Look-ups in named tables: a row name and a column name give one cell, copied from the table.

sop
fields: furoka, napavu, por, lat, sek, biso, mig, tum
sagozop: [2.80, 3.94, -5.39, -2.95, 0.70, 2.30, -6.25, -6.42]
zem: [-3.02, -2.84, 8.36, 3.20, -3.46, 2.31, 1.06, 4.75]
fuz: [-1.72, 6.01, -1.13, 7.61, 6.97, 8.52, 6.94, -5.35]
bak: [1.41, -6.29, -0.82, 4.73, -5.29, -6.85, 0.38, 6.72]
repuba: [-1.61, -1.14, 7.07, -1.11, 2.42, 7.26, -5.66, 3.58]
lozuno: [-5.76, -7.11, 3.14, -4.31, -4.24, -2.96, -5.79, 8.67]

biso of sagozop = 2.30
por of zem = 8.36
por of bak = -0.82
napavu of fuz = 6.01
por of sagozop = -5.39
tum of lozuno = 8.67
biso of bak = -6.85
mig of zem = 1.06
mig of fuz = 6.94
furoka of fuz = -1.72
tum of repuba = 3.58

neze:
,lagud,gifatuk,nukodo,fut,tanogon,garif
geda,-7.1,-15.9,36.5,37.8,-3.9,-22.0
lev,-17.8,-84.5,13.7,-70.9,-60.5,16.4
vanu,-0.5,43.5,-6.7,-44.6,-25.9,3.2
furo,-0.7,98.0,23.9,-92.5,22.6,-16.5
rud,-4.4,-72.7,-58.6,35.5,-4.4,-20.6

lev, nukodo: 13.7
geda, garif: -22.0
geda, gifatuk: -15.9
lev, tanogon: -60.5
vanu, garif: 3.2
furo, gifatuk: 98.0
lev, garif: 16.4
lev, lagud: -17.8
vanu, lagud: -0.5
geda, tanogon: -3.9
lev, gifatuk: -84.5
rud, garif: -20.6
rud, lagud: -4.4
vanu, nukodo: -6.7
furo, garif: -16.5
Which row has the largest tanogon? furo

Table lol
         lil  geg  zivoket  lozala  gefo
dobakit  113  147      122      86   109
dud      149  129       68     150   112
nagir    102   72      124     212   105
fasof     63  161       77     183   126
gimovi   128  144       88     186   122
sevugi   157   57      127     229   136
gam      126   70       63     115   128
nosaz     95   90       84     115   117
kom      124  153      100     125    81
sigufog  101  134       62     165   109
milu     117   11      172     211   103
mukal    133   40      138      82   141
zot       93  106       87     132   103

What is the lil of sevugi in lol? 157
What is the gefo of dud in lol? 112
What is the gefo of sigufog in lol? 109
What is the lozala of zot in lol? 132
What is the lozala of sevugi in lol? 229
What is the lil of mukal in lol? 133
What is the geg of sevugi in lol? 57
Which row has the largest lozala? sevugi

Table bom
	lamup	fot	farifog
lesus	166	166	174
nug	160	162	163
patikef	116	164	131
zegug	118	159	130
posubad	59	248	153
kag	101	167	127
zet	116	162	130
galoze	164	166	177
rof	87	191	133
bupodiv	122	165	134

lamup of patikef = 116
fot of galoze = 166
fot of kag = 167
lamup of rof = 87
lamup of zegug = 118
fot of lesus = 166
farifog of patikef = 131
farifog of galoze = 177
fot of zegug = 159
lamup of lesus = 166
farifog of nug = 163
lamup of galoze = 164
fot of nug = 162
fot of posubad = 248
fot of bupodiv = 165
farifog of kag = 127

bugom:
         debazo  bufali  ked  dak
kevi         46      46   79   83
neno         52      46  101   63
vasuzik      52      46   89   83
viku         46      74  226   62
gek          62      63   76   73

viku, ked => 226
viku, dak => 62
neno, dak => 63
gek, dak => 73
kevi, bufali => 46
neno, debazo => 52
viku, bufali => 74
vasuzik, ked => 89
kevi, debazo => 46
neno, ked => 101
vasuzik, debazo => 52

nal =
columns: bipo, diridu, supe, losabar, seb, fofa
sego: [-62.94, 50.54, -82.27, -45.43, -68.06, -73.40]
reg: [-37.15, 61.92, -49.50, -29.92, -40.95, -40.82]
vuk: [-48.16, 83.15, -61.16, -38.80, -51.57, -52.88]
mimo: [-38.45, 65.81, -50.76, -31.05, -42.13, -42.16]
nom: [-59.03, 31.90, -79.10, -41.55, -64.80, -69.81]
diri: [-55.64, 86.33, -70.16, -43.28, -58.94, -62.13]
sudu: [-36.81, 8.55, -53.92, -24.57, -42.32, -44.44]
lir: [-61.51, 41.72, -81.30, -43.89, -66.97, -72.22]
dizef: [-38.08, 64.69, -50.40, -30.75, -41.80, -41.78]
repido: [-37.04, 60.77, -49.45, -29.95, -40.96, -40.69]
rapu: [-46.37, 81.30, -59.15, -37.31, -49.70, -50.89]
zumib: [-40.65, 71.25, -52.99, -32.87, -44.18, -44.52]
dirin: [-60.48, 83.50, -76.28, -46.88, -64.38, -67.95]

diridu of dizef = 64.69
supe of diri = -70.16
fofa of sego = -73.40
fofa of zumib = -44.52
supe of rapu = -59.15
seb of vuk = -51.57
bipo of lir = -61.51
seb of repido = -40.96
seb of zumib = -44.18
fofa of diri = -62.13
bipo of nom = -59.03
losabar of sudu = -24.57
diridu of vuk = 83.15
bipo of rapu = -46.37
supe of nom = -79.10
seb of sudu = -42.32
bipo of dirin = -60.48

Table dudaz
,tek,lofib,vobazik
noz,35411,29173,78970
guneraf,-12284,-351,47739
fekor,-22255,79344,-51462

vobazik of noz is 78970
tek of noz is 35411
tek of fekor is -22255
lofib of noz is 29173
lofib of fekor is 79344
tek of guneraf is -12284
lofib of guneraf is -351
vobazik of guneraf is 47739
vobazik of fekor is -51462
Row with the largest tek: noz

dutuku =
        tubu  defuz  vofu
mibamo  -0.7   -0.8   0.2
kesadu  -0.2    0.7  -0.6
peg     -0.2   -0.5   0.0
zor     -0.3   -0.4   0.2
gumo    -0.8    0.4  -0.8
lusame  -0.6    0.7   0.1
gakuvi  -0.4   -0.6   0.2

What is the tubu of gumo in dutuku?
-0.8
What is the tubu of mibamo in dutuku?
-0.7
What is the defuz of lusame in dutuku?
0.7
What is the vofu of lusame in dutuku?
0.1
What is the defuz of kesadu in dutuku?
0.7
What is the tubu of peg in dutuku?
-0.2
What is the defuz of gakuvi in dutuku?
-0.6
What is the defuz of peg in dutuku?
-0.5
What is the vofu of mibamo in dutuku?
0.2
What is the tubu of gakuvi in dutuku?
-0.4
What is the vofu of zor in dutuku?
0.2
What is the vofu of kesadu in dutuku?
-0.6

vam
        pifumag  gonago  pumaluf
telo      0.484   0.675    0.542
nas       0.465   0.585    0.560
rik       0.408   0.521    0.575
zug       0.337   0.491    0.557
bureg     0.391   0.424    0.659
pigeri    0.278   0.403    0.552
suvi      0.224   0.386    0.583
vivi      0.320   0.235    0.880
buv       0.020   0.649    0.282
rizota    0.724   0.212    0.719
rop       0.349   0.079    0.578
zape      0.016   0.611    0.700

rizota, pumaluf -> 0.719
telo, gonago -> 0.675
nas, pumaluf -> 0.560
buv, gonago -> 0.649
bureg, pifumag -> 0.391
telo, pifumag -> 0.484
zape, pumaluf -> 0.700
zape, pifumag -> 0.016
rizota, gonago -> 0.212
zug, gonago -> 0.491
nas, gonago -> 0.585
rik, pifumag -> 0.408
bureg, pumaluf -> 0.659
nas, pifumag -> 0.465
pigeri, gonago -> 0.403
vivi, pumaluf -> 0.880
suvi, pifumag -> 0.224
telo, pumaluf -> 0.542
suvi, pumaluf -> 0.583
rizota, pifumag -> 0.724

